A small network was shown many inputs. Here are its activations along a few directions, one row for each input.
Each table varies a few parts of the input and shows all the possible inputs, shuffled.
Descriptions start from the smaller parts, as in this example, which fits no table here: one of 6 places along a line, together with either a single point or one of 9 places along a line or (one of 2 separate values, together with one of 5 places around a ring).
Shared parts are said once, and a part with two or three values counts as separate values.

Other details of the inputs shift rows strongly along two fixed directions, in all tables alike. That doesn't count.

A family of inputs:
r1: 11, 6, -5, -3, -11, 1, -7, -1, 3, -3, 9
r2: 11, 5, -2, -3, -6, -3, -10, 4, 0, -7, 9
r3: -16, -6, -9, 3, 9, 3, 24, 3, -1, 4, -11
r4: 10, 3, 7, -7, -7, -1, -9, 6, 1, -14, 7
r5: 10, 7, -8, -1, -6, 6, -5, -12, 5, -9, 1
r6: 10, 8, -11, 0, -12, 4, -6, -3, 4, -3, 8
r7: 11, 5, -2, -3, -4, 0, -6, -12, 4, -10, 2
r8: 15, 5, -1, -3, 2, -6, -11, -6, 4, -6, 6
r9: 16, 1, 4, -5, 0, -4, -11, 0, 4, -6, 8
r10: 12, 4, -5, -2, -9, 0, -7, -3, 2, -4, 8
r11: 12, 7, -10, 0, -9, 4, -6, -6, 4, -3, 6
r12: -9, -11, 3, -3, 17, -7, 17, 12, -1, 7, -4
r13: 8, 8, 3, -5, -9, 0, -8, 4, 0, -13, 5
r14: -11, -10, 6, -3, 19, -6, 18, 8, 1, 1, -9
r15: -14, -18, 32, 19, -28, 12, -79, -15, -13, 25, -11
r16: 10, 4, 8, -8, -8, 0, -9, 6, 2, -12, 7
r17: 7, 9, -7, -1, -14, 7, -5, -3, 2, -11, 4
r18: 7, 19, -2, 3, -11, 7, 1, -12, 1, -1, 11
r19: -15, 4, 2, 4, 8, 0, 26, 1, -4, 11, -2
r20: -16, -6, -9, 4, 13, 2, 22, -2, 2, 6, -13
r21: 9, 5, -2, -3, -11, 2, -6, -4, 1, -12, 4
r22: -12, 3, 3, 5, 13, -5, 20, 6, -5, 17, 2
r23: -13, -11, 6, -3, 16, -4, 19, 12, -2, 0, -8
r24: -13, -7, -7, 1, 8, -3, 21, 11, -1, 8, -4
r25: -41, -33, 36, 23, -6, 12, -54, -12, -17, 35, -33
r26: 11, 2, 7, -7, -6, -1, -9, 4, 1, -14, 7
r27: 12, 5, -2, -3, -5, -3, -10, 2, 1, -7, 8
r28: 9, 6, 2, -4, -7, -1, -8, 2, -1, -14, 5
r29: 11, 5, 2, -4, 0, -3, -9, -6, 2, -13, 2
r30: -41, -19, 29, 32, -14, 14, -46, -21, -19, 52, -21
r31: -10, -8, -8, 2, 13, -3, 21, 4, 0, 10, -7
r32: -15, -5, -9, 4, 10, 4, 23, 2, 0, 5, -12
r33: 11, 5, 2, -4, -1, -2, -9, -5, 2, -13, 2
r34: 13, 7, -11, 0, -7, 3, -6, -9, 4, -3, 6
r35: -12, -6, -13, 5, 12, 1, 21, 3, 2, 12, -8
r36: 11, 5, -2, -3, -7, 2, -5, -8, 2, -10, 3
r37: -14, -8, -3, 0, 10, -1, 22, 4, -2, 2, -11
r38: 7, 10, -7, -2, -15, 7, -4, -2, 4, -10, 5
r39: 15, 4, -2, -2, -1, -4, -10, -2, 2, -6, 6
r40: -15, 5, -7, 9, 9, 2, 26, -1, -2, 21, 1
r41: 13, 2, 7, -7, -2, -2, -9, 0, 2, -12, 5
r42: 15, 5, -2, -3, 1, -4, -11, -4, 3, -6, 6
r43: -13, -10, 6, -3, 14, -4, 19, 14, -3, 0, -7
r44: 9, 5, -2, -3, -10, 2, -5, -5, 1, -11, 3
r45: -17, -5, -9, 3, 6, 4, 23, 7, -1, 3, -9
r46: 14, 1, 4, -6, -3, -4, -10, 3, 2, -7, 9
r47: 12, 4, -5, -2, -8, 0, -7, -5, 2, -4, 7
r48: 10, 9, -10, -1, -13, 5, -5, -2, 5, -2, 8
r49: -11, -8, -3, 0, 14, -6, 18, 13, -3, 6, -6
r50: -16, -6, 0, -1, 10, -3, 20, 16, -4, -1, -8
r51: -13, -5, -13, 4, 8, 2, 22, 7, 1, 10, -5
r52: -17, -6, -4, 0, 6, 0, 22, 10, -3, 1, -8
r53: 11, 5, -3, -4, -5, 2, -6, -10, 3, -10, 2
r54: -10, -11, 2, -2, 14, -6, 17, 16, -1, 6, -3
r55: -15, 4, 6, 3, 12, -3, 23, 6, -6, 9, -2
r56: -14, 1, 13, 1, 13, -3, 22, 9, -5, 10, 0
r57: 13, 4, -5, -3, -6, -1, -6, -7, 2, -4, 7
r58: 13, 6, -12, 0, -4, 3, -7, -12, 6, -2, 5
r59: 11, 5, 3, -4, -4, -1, -8, -2, 0, -13, 3
r60: 13, 7, -11, 1, -3, 2, -7, -13, 7, -2, 5
r61: -10, -8, -8, 1, 15, -4, 20, 2, 1, 10, -8
r62: 12, 3, 5, -7, -6, -3, -10, 7, 3, -5, 11
r63: 14, 4, -1, -3, -2, -4, -10, -2, 1, -6, 7
r64: -13, -6, -3, -1, 11, -5, 18, 17, -2, 8, -4
r65: 13, 12, 10, -2, -3, -4, -6, -3, 0, 3, 17
r66: 17, 1, 3, -6, 2, -5, -11, -2, 5, -6, 8
r67: 17, 2, 4, -6, 3, -6, -11, -3, 6, -6, 8
r68: -14, -7, 0, -1, 12, -4, 20, 12, -4, -1, -9
r69: -37, -29, 22, 27, -8, 12, -50, -21, -14, 41, -30
r70: -16, -5, -3, -1, 5, 1, 23, 11, -1, 2, -8
r71: 11, 5, 2, -4, -3, -1, -8, -3, 1, -13, 3
r72: 9, 8, -7, -1, -12, 6, -4, -7, 2, -10, 3
Each input here is: one of 2 separate values, together with one of 4 places along a line, together with either a single point or one of 8 places along a line.
- Changing only the place on the line of 4 turns r68 into r72. The same change can be made to r59. Which row results? => r3
- Changing only the place on the line of 4 turns r61 into r42. The same change can be made to r57. Which row results? => r63
- Change only the place on the line of 4 in r46. List by row number the other rows that result. => r11, r47, r49
- Change only the choice among 2 separate values in r70. List by row number the other rows that result. => r1
- Change only the place on the line of 8 in r62. List by row number the other rows that result. => r9, r12, r15, r46, r54, r66, r67
- Which other rows agree with r43 in the place on the line of 4 and the choice among 2 separate values? List them by row number. => r4, r14, r16, r23, r25, r26, r41, r56
- Change only the choice among 2 separate values in r24. List by row number the other rows that result. => r52

A family of inputs:
r73: -9, -3, 4, 11, -26, 19, -34, -23, -6, 9, -7
r74: 14, 8, -5, -14, 13, -5, 36, 10, 9, -9, 17
r75: 29, 9, 23, 7, -34, 7, -77, -39, 2, 4, 14
r76: 18, 11, 14, 8, -12, 0, -53, -27, -4, 6, 9
r77: 23, 12, -28, -16, 9, -6, 43, 1, 16, -25, 16
r78: -30, -19, 20, 6, 5, -1, -1, 15, -18, 17, -14
r79: -18, -12, 18, 9, 13, -3, -7, 11, -4, 14, -12
r80: 5, 3, -19, -12, 19, -6, 35, 18, 11, -22, 2
r81: -36, -6, 18, 10, 4, 2, 0, 14, -11, 19, -15
r82: 10, 9, 6, 1, -39, 18, -41, -21, 2, -2, 2
r83: -39, -27, 5, 7, 2, 7, 5, 15, -16, 12, -27
r84: -32, -10, 17, 10, 9, 3, -3, 14, -10, 17, -13
r85: -20, -17, -1, 10, 3, 4, 0, -12, 0, 18, -17
r86: 19, -3, 24, -5, -14, -6, -57, -11, -5, -1, 11
r87: 12, 2, -23, -11, 16, -7, 35, -2, 14, -12, 4
r88: -20, -21, 20, 3, 8, -6, -4, 13, -13, 12, -9
r89: 36, 22, 1, -14, -5, -6, -10, 4, 8, -30, 28
r90: -40, -29, 1, 7, 13, 1, 22, 20, -12, 13, -27
r91: -29, -22, 22, 7, 6, -3, -1, 15, -18, 17, -13
r92: -33, -36, 1, 3, 24, -8, 19, 17, -8, 16, -29
r93: 15, 19, -27, -6, 7, -3, 34, 2, 5, -22, 8
r94: -26, -10, 12, 13, 1, 5, 4, -4, -8, 23, -8
r95: -38, -8, -8, 14, 12, 6, 23, 1, -15, 19, -24
r96: 12, 10, -24, -4, 17, -8, 35, 1, 6, -14, 0
r97: 55, 37, -31, -8, -24, -12, -13, 3, 13, 5, 52
r98: -7, 14, 12, 14, -16, 3, -21, -13, -9, 10, -1
r99: 21, 17, 22, 8, -46, 17, -70, -36, -6, -1, 17
r100: 15, 19, -7, -18, 3, -1, 37, 11, 9, -15, 21
r101: 11, 16, -23, -11, -2, 1, 37, -1, 11, -19, 10
r102: 35, 23, 2, -11, -8, -4, -9, 5, 7, -29, 27
r103: -7, 4, 23, 7, -26, 14, -34, -11, -4, 16, -2
r104: 24, 13, 26, 5, -44, 20, -73, -29, -1, -1, 16
r105: -1, -4, 24, 9, -20, 13, -36, -12, -4, 14, 1
r106: 27, 11, -26, -21, 23, -14, 39, 18, 18, -32, 9
r107: -14, -5, 10, 14, 13, -6, -5, -5, -7, 21, -12
r108: -31, -17, -8, 13, 25, -4, 18, -1, -9, 23, -28
r109: 24, 12, -25, -18, 8, 0, 45, 10, 16, -26, 14
r110: -29, -4, 16, 7, 4, 5, -4, 13, -9, 12, -9
r111: 13, 10, -8, -9, 11, -9, 34, 2, 7, -9, 18
r112: -24, -16, 0, 8, -2, 16, 4, 0, -1, 15, -18
r113: 61, 39, 6, -23, -42, -7, -39, -9, 4, -46, 43
r114: 3, 5, -25, -10, 15, -5, 55, 7, 11, -13, 7
r115: -38, -32, 2, 8, 13, -1, 22, 20, -11, 12, -26
r116: -11, -18, -5, -1, 12, 3, 9, 1, 6, 12, -16
r117: -13, -24, 1, 1, 9, -6, 6, 13, -6, 2, -18
r118: -17, -9, 12, 12, 0, 3, 1, -5, -5, 19, -5
r119: -2, -5, -3, 11, 0, 2, -32, -21, -2, 8, -12
r120: 23, 12, -6, -17, 24, -15, 23, 15, 12, -19, 17
r121: 13, -5, 8, 4, -15, 5, -63, -17, 4, -4, -6
r122: 43, 14, -1, -25, 3, -19, 5, 9, 9, -30, 26
r123: 7, 17, -20, -13, 5, -4, 34, 18, 11, -27, 5
r124: 16, 17, -10, -5, 17, -14, 32, 4, 3, -9, 12
r125: -19, -15, -30, 21, -3, 3, -5, 12, -3, 47, 1
r126: -8, -5, 22, 1, -15, 3, -25, 5, -14, 2, 0
r127: 24, 4, -23, -23, 12, -15, 41, 20, 9, -36, 13
r128: -28, -16, 1, 12, 4, 10, -2, 11, -6, 7, -22
r129: -31, -13, 1, 10, 3, 11, -2, 11, -8, 8, -22
r130: 5, 7, -20, -14, 6, 7, 42, 9, 9, -15, 5
r131: -34, -36, 1, 1, 27, -9, 16, 15, -6, 17, -27
r132: -14, -16, 16, 4, 13, 2, -5, -2, 2, 24, -9
r133: -24, -19, 12, 3, 23, -3, 24, 10, 1, 27, -16
r134: -18, -20, 21, 3, 9, -9, -6, 12, -9, 15, -12
r135: -20, -13, -3, 7, 8, 3, 8, 14, 0, 0, -16
r136: 8, 1, 24, 5, -10, 2, -56, -10, -2, 4, 2
r137: 0, -3, 21, 11, -17, 3, -40, -22, -1, 17, 0
r138: -25, -5, 11, 18, 6, 0, 1, -3, -14, 23, -11
r139: 29, 7, 22, 7, -30, 8, -78, -40, 1, 3, 15
r140: 54, 22, -18, -16, -15, -2, -20, -26, 18, -31, 25
r141: -27, -26, 3, 9, 9, 9, 5, -1, -1, 23, -26
r142: 25, 10, -26, -21, 11, -2, 44, 9, 17, -25, 14
r143: 15, 10, 0, 10, -23, 6, -48, -29, -6, -4, 1
r144: 45, 38, -7, -7, -16, -3, -8, -13, 4, -28, 32
r145: 24, 26, 0, -7, -24, 2, -11, -13, 4, -14, 22
r146: 20, 3, -21, -19, 17, -5, 31, 2, 19, -15, 8
r147: -6, 0, 3, 19, -18, 11, -39, -21, -9, 8, -11
r148: 38, 29, -6, -6, -7, -7, -6, -11, 3, -23, 28
r149: -17, -15, -3, 4, 14, -2, 5, 12, 2, 3, -18
r150: -29, 0, 11, 16, 3, 3, 2, -3, -17, 23, -10
r151: 13, 8, -8, -18, 24, -13, 57, 17, 15, -8, 13
r152: -19, 4, -10, 11, -1, 4, 12, -3, -9, 7, -17
r153: -15, -9, -8, 6, -2, 9, 12, -5, -2, 7, -11
r154: 17, 15, -22, -23, 1, -12, 46, 23, 9, -36, 12
- Describe the family of inputs behind these rows. => one of 2 separate values, together with either a single point or (one of 5 places along a line, together with one of 8 places along a line)
- Changing only the choice among 2 separate values turns r103 into r82. The same change can be made to r138. Which row results? => r147
- Changing only the choice among 2 separate values turns r123 into r81. The same change can be made to r101. Which row results? => r145
- Changing only the choice among 2 separate values turns r137 into r85. The same change can be made to r110. Which row results? => r129
- Change only the place on the line of 8 in r143. List by row number the other rows that result. => r93, r95, r96, r108, r119, r147, r152
- Change only the choice among 2 separate values in r96. List by row number the other rows that result. => r124
- A walk changes only the place on the line of 8. It starts at r154 and steps to r83. List the rest of the walk in order. => r90, r115, r127, r117, r92, r131

A family of inputs:
r155: 22, 13, 23, -6, 3, -14, -15, 3, -1, 6, 26
r156: -29, -18, 0, 19, -2, 11, -15, -13, -7, 30, -24
r157: 15, 16, -12, 1, -19, 7, -7, -14, 3, -10, 9
r158: 13, 9, 10, -9, -14, 1, -9, 7, 0, -21, 10
r159: 16, 6, 8, -9, -9, -4, -13, 5, 0, -20, 9
r160: -26, -28, 21, 9, 6, 0, -24, 5, -10, 18, -23
r161: 14, 9, 10, -9, -11, -2, -11, 7, 1, -21, 10
r162: -31, -16, 0, 20, -4, 12, -14, -11, -8, 29, -23
r163: 12, 20, -10, 0, -21, 10, -6, -12, 3, -11, 11
r164: -44, -30, -1, -2, 45, -13, 60, 37, -5, 14, -26
r165: -26, -3, 18, 25, 4, 4, -11, -11, -12, 50, -2
r166: 2, 12, -35, -12, 22, -6, 71, 16, 11, -12, 7
r167: -29, -24, 22, 10, 2, 3, -22, 8, -12, 17, -21
r168: 25, 0, 5, -11, 2, -8, -20, -3, 5, -20, 7
r169: 22, 9, -16, 0, -11, 4, -13, -19, 9, -7, 8
r170: 23, 10, -15, -1, -8, 3, -13, -22, 9, -8, 6
r171: 11, 19, -9, 0, -24, 12, -4, -12, 2, -10, 11
r172: 10, -3, -19, -24, 40, -22, 66, 30, 13, -23, 6
- Changing only one part turns r162 into r164. The same change can be made to r170. Which row results? => r168
- Describe the family of inputs behind these rows. => one of 2 separate values, together with either a single point or one of 8 places along a line
- Change only the choice among 2 separate values in r157. List by row number the other rows that result. => r159
